Each row below holds a small network's activations on one input, seen along a few directions.
Each table varies a few parts of the input and shows all the possible inputs, shuffled.
A made-up example of a description, with smaller parts first: one of 2 separate values, together with either a single point or one of 11 places along a line or (one of 6 places along a line, together with one of 8 places around a ring).
Shared parts are said once, and a part with two or three values counts as separate values.
(in the rows, 128 means zero)

Other details of the inputs vary at random and push rows far along two fixed directions, the same in every table; ignore that.

Rows:
x1: [139 142 158 115 135 122 148 170 129 161 131 134 125 141 112 154]
x2: [127 113  55 142  92 115 132  64 128  75 129 150 154  90 126 111]
x3: [122 120 193 136 150 126 162 183 138 151 113  66 125 161 129 149]
x4: [122 122 182 137 144 125 162 178 137 149 115  69 127 158 128 147]
x5: [143 124  57 111  85 106 137  82 131  77 131 158 161  80 106 123]
x6: [109 144 167 141 144 133 149 186 151 145 122  95 128 164 132 153]
x7: [116 130 125 159  86 102 158 168 148 127 120  88 136 148 129 139]
x8: [133 127 173 113 127 130 124 187 122 182 119 108 126 144 133 142]
x9: [151 135 128  73 174 146  97  68 115 101 136 178 133  89 111 112]
x10: [116 121 137 159  91 109 169 184 132 158 124  96 112 152 129 155]
x11: [114 127 130 164  94 109 170 185 137 161 124 105 117 160 134 157]
x12: [138 124 151 106 175 151  98  88 108 122 133 142 109 113 131 110]
x13: [134 124 177 137 132 129 129 171 118 173 130  98  97 154 132 138]
x14: [125 128 183  78 213 154 126 127 128 120 110 110 161 117 130 133]
x15: [119 133 183  79 219 161 126 133 124 134 117 130 152 119 131 136]
x16: [137 128  38 126  47  96 149 107 129  99 140 167 148  92 107 131]
x17: [127 133 148 113 178 151  97  92 127 108 129 144 123 119 130 107]
x18: [120 138 131 104 205 162 107  62 117  98 137 176 134 107 132 113]
x19: [135 117  34 159  31  95 112  99 128 110 139 150 125 116 131 104]
x20: [130 135 192 138 146 126 120 186 144 167 119  80 110 180 137 130]
x21: [143 124 141  96 203 156  77  52 113 103 131 162 123 109 138  94]
x22: [129 137 138  99 193 167  78  64 129  84 133 160 131 103 131 103]
x23: [135 124  59 138  76 120  88  76 135  82 132 152 137 100 126  99]
x24: [126 120  35 166  43 106 135  97 115 116 143 166 129 108 127 123]
x25: [154 129 124 124  76 100 134 167 135 155 127 123 120 138 115 135]
x26: [143 112  45 152  34 100 112  91 115 113 136 143 120 104 125 101]
x27: [120 127  33 166  37 105 134 103 125 101 141 158 138 112 125 117]
x28: [128 119  36 160  37 102 121 100 123 111 144 159 123 107 127 111]
x29: [119 144 133 104 203 170  94  64 128  83 135 168 141 105 131 114]
x30: [127 133 193 108 219 166 120 116 111 143 133 132 113 135 131 131]
x31: [130 123 129 162  81 108 137 173 125 171 132 112  99 154 134 141]
x32: [121 135 137  93 205 161 103  58 140  60 125 137 154 102 131 111]
x33: [145 121 146  90 196 155  78  53 109 103 130 149 117 103 133  93]
x34: [122 127 122 134  84 114 143 175 121 167 126 126 134 132 129 148]
x35: [124 133 177 143 145 133 146 175 117 175 130 105 106 160 131 150]
x36: [140 119 128 129  72 106 124 181 129 172 117 106 129 139 133 133]
x37: [119 135 177 107 219 155 132 112 140 109 121 115 140 134 132 124]
x38: [117 122 130 159  86 110 169 182 130 155 123  98 114 151 127 151]
x39: [110 134 123 161  88 107 163 180 145 142 122 101 127 156 130 146]
x40: [109 140 170 140 156 130 160 181 143 158 122 104 121 165 134 151]
Description of these inputs: one of 5 places along a line, together with either one of 2 separate values or one of 6 places along a line.
The inputs of x30 and x3 match in every part but the place on the line of 5. If x29 is changed in the same way as x30 into x3, which row does it become?
Answer: x32
Which other rows does x9 become when the choice among 2 separate values takes its other values? List them by row number.
Answer: x8
List by row number the other rows that have the place on the line of 5 in common with x11.
Answer: x6, x10, x15, x16, x38, x39, x40
Which other rows does x25 become when the choice among 2 separate values takes its other values? List them by row number.
Answer: x36
Which other rows does x22 become when the place on the line of 6 takes its other values? List them by row number.
Answer: x12, x13, x17, x28, x31
